A small network was shown many inputs. Here are its activations along a few directions, one row for each input.
Each table varies a few parts of the input and shows all the possible inputs, shuffled.
A made-up example of a description, with smaller parts first: one of 8 places around a ring, together with either a single point or (one of 2 separate values, together with one of 4 places along a line) or one of 9 places along a line.
Shared parts are said once, and a part with two or three values counts as separate values.

Other details of the inputs shift rows strongly along three fixed directions, in all tables alike. That doesn't count.

A family of inputs:
R1: [  6  27 -23 -23 -57  13 -15 -56 -15 -29   9]
R2: [-30 -34 -37  43  17 -15  10  15  -6 -38  22]
R3: [ 22  41  -5 -13 -14 -19 -61  19   1  40 -83]
R4: [-26  17 -53 -13 -30  -2 -70  28 -47 -39 -24]
R5: [ -1  -3 -26 -14 -17  -1  -9 -25 -45 -38  20]
R6: [-23   2 -36 -15 -18  18  32 -56 -27 -44  22]
R7: [ 29  41  31 -22 -19  -3 -18  -5  19  59 -63]
R8: [ 15 -25  41   4  32  -3  31 -10  15  14  31]
R9: [  1   4 -10  -7   1  28  38 -37 -14 -13  19]
R10: [-31 -37 -15  31  12 -12  45  -7   0 -36  37]
R11: [ -9 -27 -13  11  -5  14  54 -16 -24 -32  40]
R12: [ 14  -5  44 -40 -23  48  54 -35  25  21  23]
R13: [ 10  21  -8   7 -41   5  -5  -5   6   3 -21]
R14: [-29  -7 -18 -15 -27  28  19 -33   6 -44  36]
R15: [-20 -32  -9  35  23 -16  22  20  -6 -21  19]
R16: [ 14  16  28  -5   2  13  25 -24  27  36 -12]
R17: [ -3   0  -8  -5  13   6  22 -17 -17 -11   4]
R18: [-26 -26  11  29  53 -21 -34  67  16   3  -4]
R19: [-31  -2 -17  -5 -14   3 -22   5   1 -22   2]
R20: [ 13  33 -18 -36  -8  14  39 -24  20  21  52]
R21: [ 13 -34  34  23  48  -7  21   2  31  17  31]
R22: [ -9  23 -33  -3 -23 -42 -81  11 -29 -18 -40]
R23: [-27 -31 -32  54  39 -27  -7  48 -23 -35  15]
R24: [-33  -9 -28  26  27 -11   9 -15   0 -39  18]
R25: [-16  -2 -30  -5 -26   2   3 -49 -19 -42  34]
R26: [ -3 -26  -2  10  25 -21  -7  -2   1 -13  16]
R27: [ 10  47 -30 -11 -26  -1 -55   7 -36   7 -55]
R28: [ 14   9  -3  13  16 -27 -62  38 -25   9 -24]
R29: [ 37  24  44 -58 -46  48  17 -18  11  41 -18]
R30: [-11  22 -49 -12 -33  12 -13 -40 -21 -26 -15]
R31: [-18 -27  -9  39  52 -38 -34  35 -10 -20  16]
R32: [ 22  -8  61  22  61   0  27  24  44  63 -10]
R33: [ -8   3  11 -22 -18  10  -5  -2  19  -4  -6]
R34: [  3 -31  52  14  66 -14  -7  72  24  37  -7]
R35: [ 33  51  24 -28 -32   3 -25 -13  19  48 -65]
R36: [ -1  26 -26   4 -53  -2 -21  -5 -12  -3 -28]
R37: [-11 -42   2  25  19   0  55  -6  14 -15  35]
R38: [ -6   7 -35  27 -12 -16 -37  37 -37 -15 -23]
R39: [  7 -21  37 -34 -11  43  59 -35  35  13  31]
R40: [ 29 -29  59  17  65 -21   9  36  20  40   9]
R41: [-12   2  11 -23 -22  10  -3  -5  12   1  -5]
R42: [-19 -24  -5  35  72 -34 -11  45 -14  -7  -6]
R43: [ 58  41  36 -25 -28   9 -37   3  -1  57 -42]
R44: [ 35   1  46  -3 -23  40  66 -26  29  42  14]
R45: [ 46  34  42 -25 -27  -8 -35  -4  21  49 -44]
R46: [  2 -20  27 -26 -14  53  61 -42  34   4  42]
R47: [-25  -3 -43  15 -30 -13  -1  -9 -19 -49   4]
R48: [ -5   2 -35  -3 -37   7  11 -12 -38 -34   3]
R49: [ -8   8  -4   1  10  -8 -58  56  -8   5 -31]
R50: [  9   2  19   7  82 -47   3  69  45  57  22]
Each input here is: one of 2 separate values, together with either a single point or (one of 4 separate values, together with one of 6 places along a line).
Changing only the choice among 2 separate values turns R17 into R9. The same change can be made to R7. Which row results?
> R16
Changing only the choice among 2 separate values turns R28 into R5. The same change can be made to R14. Which row results?
> R33
Change only the choice among 4 separate values in R1. List by row number the other rows that result.
> R13, R14, R24
Change only the choice among 4 separate values in R29. List by row number the other rows that result.
> R17, R40, R48
Change only the choice among 2 separate values in R2. List by row number the other rows that result.
> R37
